A small network was trained on made-up records. Each row is its average activation on records with the value named, seen along a few directions.
Related values have similar rows: they may be neighbours, one step apart, or belong to one group.
In the rows, zero is written as 500.
Strong random noise was added to every row along 5 fixed directions; ignore it. To show where, here is one row again and again, with new noise each time:
[303 411 772 542 372 549 273 502 438 406 612 560 391 606 534 272]
[662 543 534 461 630 509 572 553 597 491 454 380 450 441 411 618]
[376 311 716 429 503 519 344 442 444 452 436 455 400 461 366 405]
[688 741 346 454 544 609 555 701 619 452 483 495 571 394 489 601]
[582 586 517 496 584 514 531 605 528 541 526 492 454 577 413 549]
[431 441 797 448 496 563 308 519 418 450 483 515 428 529 349 411]
[435 533 264 500 438 541 511 601 577 472 539 534 498 465 591 432]


Field MAM:
dubar: [332 392 517 475 516 413 459 435 389 543 600 595 480 666 397 445]
nirod: [435 305 489 716 444 370 612 403 602 540 577 455 486 642 720 535]
sako: [540 567 418 523 427 510 536 578 565 614 438 492 606 435 567 529]
bivon: [551 467 786 558 650 444 502 348 393 461 610 488 377 687 456 578]
zer: [643 927 555 636 368 596 393 581 516 421 650 616 537 529 714 395]
zat: [562 517 391 647 550 332 673 328 532 506 590 493 465 610 680 538]
puli: [499 698 569 469 511 649 421 620 384 518 537 631 545 561 362 407]
tepi: [509 622 168 480 538 456 527 574 406 576 334 648 680 450 399 593]
les: [562 573 559 501 392 505 471 499 528 370 500 493 656 426 630 525]
ruled: [464 445 627 470 450 532 377 422 451 519 394 442 551 401 440 452]
pidel: [587 778 639 625 427 524 473 539 568 518 597 577 500 586 647 407]
loke: [375 101 477 572 572 332 722 356 559 682 517 282 289 647 546 525]
pota: [406 451 818 507 567 486 357 340 371 518 610 542 325 663 429 344]
fumiv: [523 393 735 409 526 482 474 469 400 448 528 501 504 528 453 600]
foti: [596 586 622 429 459 595 463 686 402 503 504 617 661 523 339 642]
pid: [501 404 706 532 449 515 488 447 543 396 546 377 373 499 564 432]
Each value of MAM is a pair of two hidden parts, and every pair occurs once (4 first parts, 4 second parts).
Changing only the second part turns bivon into fumiv. pota has the same second part as bivon; what does that change turn pota into?
Answer: pid
Changing only the second part turns pidel into ruled. tepi has the same second part as pidel; what does that change turn tepi into?
Answer: les
Changing only the second part turns zat into nirod. zer has the same second part as zat; what does that change turn zer into?
Answer: sako

Field FEV:
fub: [395 396 757 669 384 410 350 359 455 361 523 547 523 573 656 381]
bova: [491 433 674 661 619 452 676 530 552 531 826 402 169 929 566 428]
detul: [727 624 531 570 455 468 524 427 581 299 381 442 600 245 546 667]
mifo: [364 263 630 489 414 594 378 398 631 471 390 307 450 256 476 323]
kalap: [354 162 294 464 438 455 548 364 679 459 339 245 303 267 638 402]
naki: [491 640 191 423 524 442 574 465 413 737 394 653 580 547 438 378]
kino: [488 307 300 671 542 327 795 481 736 546 761 429 378 695 646 654]
vubo: [634 455 127 477 668 425 782 583 666 646 409 362 639 330 552 779]
div: [488 379 526 522 380 566 530 526 519 483 665 461 442 398 699 626]
madi: [396 178 420 487 637 364 698 461 545 696 515 288 245 780 463 428]
tilo: [774 586 311 611 652 280 813 297 742 538 517 275 318 401 675 641]
gida: [651 591 335 657 810 229 855 401 573 828 757 431 287 895 579 586]
sem: [601 773 405 487 629 509 519 520 431 510 667 658 425 645 409 510]
puz: [225 127 615 508 334 438 457 350 495 540 431 328 524 384 612 434]
rig: [430 303 336 509 419 423 492 322 590 294 379 380 610 266 686 461]
dusom: [591 563 771 626 580 351 597 460 524 345 611 470 451 746 639 608]
FEV is arranged as 4 separate groups.
Which other values are in the same group as gida? Give them in the order they are listed.
Answer: naki, tilo, sem
Which other values are in the same group as puz? Give them in the order they are listed.
Answer: kino, vubo, div
Which other values are in the same group as madi? Give them in the order they are listed.
Answer: bova, mifo, kalap
